These are the activations of a small neural network, seen along a few directions. Each row is one input.
Each table varies a few parts of the input and shows all the possible inputs, shuffled.
Descriptions start from the smaller parts, as in this example, which fits no table here: one of 3 separate values, together with either a single point or one of 11 places along a line or (one of 4 places along a line, together with one of 8 places around a ring).
Shared parts are said once, and a part with two or three values counts as separate values.
(in the rows, 128 means zero)

Other details of the inputs shift rows strongly along three fixed directions, in all tables alike. That doesn't count.

Table:
row 1: [154 110 130 137 144 107 123 137 147 120 128 112]
row 2: [141  91 132 184 111 115  87 125 112 127 143  97]
row 3: [163  85 141 174 123 132  84 110 133 134 131 101]
row 4: [105  90 172 162 114 140 113  96 116 162 100 118]
row 5: [173 136 121 134 144 118  73 128 150  84 163 105]
row 6: [169 105  13  91 198 161 101 184 104 110 148 143]
row 7: [ 88 128 171 161  88 146  93  96  95 137 130 120]
row 8: [ 76 157 195 106  95 133 180  98 127 127 118 146]
row 9: [196 129  95 127 130 116  72 116 164  81 158  88]
row 10: [167 142 109  73 124  83 150 129 171  77 145 115]
row 11: [120 143  70  82 161 157 173 158 130 153 129 186]
row 12: [168 163 123  86 119 114 155 126 178  87 164 131]
row 13: [110 117 172 182 125 136 112  99 118 173 101 115]
row 14: [101 130 163 149  98 142  96  72 117 156 105 111]
row 15: [ 86 129 181 129 106 116 205 109 134 144 111 145]
row 16: [186  86  94 148 139 103  97 156 139  78 162  84]
row 17: [165 170 130  91 124 116 154 135 181  79 168 138]
row 18: [ 90 125 165 151  96 132  98  99  93 143  94  97]
row 19: [159 138 122  82 109  99 154 140 151  66 164 110]
row 20: [152 145 157 137 122 110 169 128 175 126 136 131]
row 21: [ 99  88 169 168 100 144 120 111  97 156 107 110]
row 22: [139 109 148 140  91 100 167 131 136 117 142 128]
row 23: [133 144 149 104 114  92 138 109 151 109 116 116]
row 24: [103 106 173 170 126 128 110 105 117 170  94 112]
row 25: [ 71 162 187 122  91 117 170 119 122 133 100 135]
row 26: [139 189 143  94 117 102 179 132 182 102 138 150]
row 27: [134 117 131 135 119 142  75 130 109  96 144  99]
row 28: [197 111  99 154 148 119  92 138 170  97 162  98]
row 29: [102 138 165 155 105 135  92  77 116 158  99 113]
row 30: [105 145  81  82 172 143 182 168 110 148 116 180]
row 31: [ 89 130 188 154 116 146  93  96 100 134 110 115]
row 32: [ 67 124  91 117 168 186 129 145  68 191  90 175]
row 33: [ 90 124 183 122 104 117 196 106 145 152 106 145]
row 34: [136 154 141  66 114 100 178 122 165  94 146 137]
row 35: [146 103 130 144 118 126  68  94 112 105 120  81]
row 36: [130 137 156 101 105 115 152 104 137  99 139 118]
row 37: [111 174  64  49 156 165 152 145 120 140 139 184]
row 38: [117 110  62 125 173 165  95 173  78 155 118 141]
row 39: [151 108 128 133 139 108 124 136 150 118 132 114]
row 40: [172 103 119 155 134 144  93 127 144 132 136 116]
row 41: [144  96 104 164 124 119  98 135 117 120 151 110]
row 42: [120 117  69 120 187 158  92 159  95 166 103 147]
row 43: [ 68 150  77 115 133 167  95 131  59 176  97 160]
row 44: [132 124 147 148 104  92 166 133 138 119 141 127]
row 45: [100 149 186 162 112 156  86  93 123 152 117 123]
row 46: [ 92 135 186 136 116 109 200 117 130 148  99 138]
row 47: [162 155 133  83 139  87 143 147 171  68 159 126]
row 48: [108 117 170 180 122 137 112 100 121 176 104 117]
row 49: [ 93  97 170 173 106 135 119 115 101 158 108 108]
row 50: [109  87 175 159 111 139 112  99 114 166  96 121]
row 51: [128  97  58 117 176 178  94 156  80 150 118 148]
row 52: [162 117 116 161 143 140  91 128 148 134 139 109]
row 53: [140 115 104 139 105 121  77 112 106 110 138 100]
row 54: [107 104 166 176 114 150 115  91 121 167 113 119]
row 55: [158 148 137 102 117 105 208 137 191 108 148 155]
row 56: [143 131 124 108 101  89 206 147 155  99 155 149]
row 57: [155  98 139 181 132 128  80 112 137 136 133  95]
row 58: [ 91 133 178 152 116 130  85  92 113 150  94 113]
row 59: [199 105 102 156 155 107  89 141 157 100 157  93]
row 60: [138 151  47 102 188 166 123 172 123 160 125 168]
row 61: [157 157 126 104 114  84 148 150 154  64 172 132]
row 62: [177 120 102 125 139 102  82 123 131  77 137  83]
row 63: [149 114 117 154 124  98 127 145 130 118 146 116]
row 64: [139 136 140  92 125  86 207 140 178 107 138 146]
row 65: [119 121  57 103 149 167  67 144  74 135 116 118]
row 66: [ 67 140 111  73 143 168 208 150  94 181  91 201]
row 67: [141 126 123 144 140 124  72 121 116 100 123  99]
row 68: [146 182 134  86 112  97 182 124 182 101 135 143]
row 69: [129 137  40  97 183 167 129 165 117 151 132 173]
row 70: [166 131 131 151 142 117 124 133 159 127 135 113]
row 71: [188  82  94 145 136 110  99 155 136  79 163  84]
row 72: [134 126 135 124 128  97 175 156 138 114 128 124]
row 73: [136 126 131 122 127  97 173 158 139 115 131 126]
row 74: [ 92 135 185 133 114 109 201 118 131 150 102 140]
row 75: [146 121 147 158 122 145  58  97 133 108 147  98]
row 76: [116 118  54 137 167 155  92 167  74 161 124 151]
row 77: [102 146 182 135  99 134 196 104 159 158 118 152]
row 78: [132 124 138 142 128 132  71 137 108  98 139  99]
row 79: [ 86 178 183 120 101 117 170  99 147 144 108 151]
row 80: [141 102 154 129 101 106 168 139 137 113 132 117]
row 81: [119 125  59 115 141 170  61 137  72 135 143 135]
row 82: [ 45 189 108  84 123 150 174 148  89 168 101 202]
row 83: [ 67 146 107  93 157 191  92 127  81 170 104 168]
row 84: [105 149  44  73 152 147 188 184 107 143 141 195]
Each input here is: one of 6 places along a line, together with either one of 6 places around a ring or one of 8 places along a line.
Q: Changing only the place on the line of 6 turns row 41 into row 15. The same change can be made to row 76. Which row results?
A: row 46
Q: Changing only the place on the line of 6 turns row 81 into row 37. The same change can be made to row 82. Which row results?
A: row 79
Q: Changing only the place on the line of 6 turns row 19 into row 34. The same change can be made to row 71. Which row results?
A: row 33
Q: A walk changes only the place on the ring of 6. It starts at row 25 and steps to row 18. List the rest of the walk in order.
A: row 65, row 19, row 27, row 78
Q: A walk changes only the place on the line of 6. It starts at row 22 and steps to row 80. List the rest of the walk in order.
A: row 66, row 50, row 3, row 40

Table:
row 85: [129  70 118 187 153 155  43 138  80 146 122  95]
row 86: [125 104 116 170 141 153  16 118  78 131 117  88]
row 87: [115 146  66  67 183 166 195 178 127 162 121 200]
row 88: [116 135 224 163  58  97 146  67 159 116 139 108]
row 89: [199 146 112  99 112  84 152 140 188  52 187 112]
row 90: [128 110 210 161  90  73 188  93 168 135 105 103]
row 91: [193 118  12 101 193 132  27 184 101  74 159 104]
row 92: [117 141 232 158  81  98 150  66 172 127 117 108]
row 93: [113 125 233 156  48  94 154  68 152 111 130  88]
row 94: [203 121 108 122 118  81 182 160 191  74 181 125]
row 95: [207 124 104 111 139  67 185 155 201  84 157 117]
row 96: [114 147 230 165  67  91 156  83 161 110 130  97]
row 97: [152  83 111 190 158 163  49 124 110 168 116 106]
row 98: [136  69  97 186 137 148  51 122  83 154 119  96]
row 99: [121 100 224 160  91  82 185  91 156 130 104  97]
row 100: [136  96 113 174 123 173  17 100  84 135 130  88]
row 101: [ 95 168  57  36 151 151 171 165  99 132 125 191]
row 102: [131 110 204 177  62  80 187  92 165 130 131 104]
row 103: [ 19 123 171 121 106 176 197 114  79 210  83 188]
row 104: [132  93 119 160 149 157  19 104  91 138 103  84]
row 105: [125 106 118 173 138 160  15 117  81 138 120  85]
row 106: [107 180  62  47 173 166 171 158 130 146 118 194]
row 107: [129 119 111 176 147 155  17 115  93 139 130 105]
row 108: [102 172  64  37 172 154 170 163 119 138 110 190]
row 109: [202 122 117 122 137  75 179 174 187  59 181 118]
row 110: [203 130  12 116 195 142  21 180 121  80 176 114]
row 111: [ 24 168 177 107 115 185 173  90  95 210  63 181]
row 112: [131  94 120 157 151 156  17 103  86 141 102  86]
row 113: [ 25 173 180 112 117 183 171  91 102 216  70 186]
row 114: [122 104 117 169 140 150  18 119  76 133 113  86]
row 115: [105 163  49  82 168 141 193 190 116 164 120 198]
row 116: [101 177  54  49 149 167 173 162 114 140 136 197]
row 117: [125 101 227 177  65 100 186  91 159 125 139 108]
row 118: [127  63 109 181 139 155  52 121  71 151 117  94]
row 119: [190 156 120 100 119  75 157 152 182  46 173 108]
row 120: [191 161 118 103 125  76 153 154 188  54 179 114]
row 121: [103 174  65  38 171 160 170 163 123 144 113 189]
row 122: [ 27 126 175 116 130 174 197 113  93 218  66 186]
row 123: [ 20 168 169 116  95 183 165  91  86 208  90 191]
row 124: [112 122 229 153  52  91 153  69 146 107 126  92]
row 125: [193 153 125  96 135  77 153 133 202  65 167 122]
row 126: [ 93 168  55  39 148 153 174 165 102 132 125 190]
row 127: [138  82  98 189 152 136  49 138  85 151 115  94]
row 128: [186 117 116 112 136  58 182 171 168  61 161 109]
row 129: [199 133 114 129 131  71 179 173 192  74 174 124]
Q: Describe the family of inputs behind these rows.
A: one of 3 separate values, together with either one of 6 places around a ring or one of 9 places along a line
Q: Changing only the choice among 3 separate values turns row 115 into row 95. The same change can be made to row 85. Which row results?
A: row 122
Q: Changing only the choice among 3 separate values turns row 99 into row 128. The same change can be made to row 121. Which row results?
A: row 105
Q: A walk changes only the place on the line of 9. It starts at row 125 and steps to row 92. List the rest of the walk in order.
A: row 113, row 106, row 111, row 121, row 108, row 104, row 112
Q: Change only the choice among 3 separate values in row 125. List by row number the other rows that result.
A: row 88, row 107

Table:
row 130: [ 82 148 128  86 130 183 132 118 109 157 110 164]
row 131: [111 130 142  69 121 116 209 130 143 124 116 163]
row 132: [ 94 139  81 122 157 181 105 123  86 185  86 145]
row 133: [105 167 166  82 166  79 180 143 155 115  91 145]
row 134: [147 159 132  87 104  77 192 146 152  71 141 114]
row 135: [161 124 129 123 122  72 204 154 175 115 142 136]
row 136: [ 88 171 238 134 134  95 167 108 162 131  92 133]
row 137: [125  81 117 175 149 149 102 120 104 173 101 113]
row 138: [ 53  91 226 191  77 127 150  89  88 180  83 102]
row 139: [133 131  57  72 172 142 159 148 125 139 123 175]
row 140: [136 130 186 170  90 118  92  79 156 128 140 100]
row 141: [210 129 121 165 121  99  76 128 173  83 168  78]
row 142: [ 40 149 151  96 108 155 153 105  78 166  90 154]
row 143: [106 147  98 159 134 171  61 138  79 153 121 134]
row 144: [117 143  56  79 152 124 148 169 106 124 139 178]
row 145: [115 128  60 136 163 163 107 183  89 153 139 162]
row 146: [109 102  59 110 167 166  74 146  63 142 123 142]
row 147: [ 97 193 101  65 126 119 222 151 142 157 106 190]
row 148: [ 67 138 140 132 140 173 197 131 117 205  95 184]
row 149: [ 82 155 143 107 111 132 154 103 124 170  99 160]
row 150: [ 65 147 137  96 124 159 169 129  95 152 124 179]
row 151: [ 94 128 238 179  69 148 122  70 126 153  96  92]
row 152: [100  99 209 217  93 135 117  93 125 184 112 110]
row 153: [154 111  68 126 172 170  80 134 119 136 143 143]
row 154: [158  43 159 203 123 129  53 110 107 130 113  54]
row 155: [157 130  58  54 161 135 125 157 134  95 137 136]
row 156: [109 151 137 117 125 153 136 103 138 148 124 146]
row 157: [138  82  96 181 142 128  66 149  90 139 128 101]
row 158: [169 116 161 129  99  60 170 110 183  94 153 116]
row 159: [155 113 138 153 102  87  78 110 135  84 149  83]
row 160: [158  69 131 170 139 167  30 108 106 122 138  88]
row 161: [178 152  66 104 161 140 125 154 155 103 153 129]
row 162: [118 139 176 115  95 100 174  84 164 129 115 122]
row 163: [169 141 155  95  99  78 186 131 178  75 132  99]
row 164: [157 160 153 121  83  54 184 135 171  72 145 108]
row 165: [196 140  89 120 129  94  87 148 164  50 190 105]
row 166: [131 135  75 133 155 173  58 150  81 125 135 117]
row 167: [146 140 200 131  73  83 152  96 171  64 164  91]
row 168: [106 102 107 137 157 190 112 151  91 172 110 147]
row 169: [174 137  70 105 149 109 122 169 144  76 184 149]
row 170: [214 120  69 114 157 103 104 156 171  78 186 130]
row 171: [153  67 152 218 122 139  41 120  98 119 141  61]
Q: Describe the family of inputs behind these rows.
A: one of 2 separate values, together with either a single point or (one of 4 places along a line, together with one of 5 places around a ring)
Q: Changing only the choice among 2 separate values turns row 135 into row 152. The same change can be made to row 147. Which row results?
A: row 141
Q: Changing only the choice among 2 separate values turns row 154 into row 168. The same change can be made to row 132. Which row results?
A: row 161
Q: Change only the place on the ring of 5 in row 139. List by row number the other rows that result.
A: row 131, row 144, row 146, row 158
Q: Change only the choice among 2 separate values in row 139. List by row number the other rows that result.
A: row 153
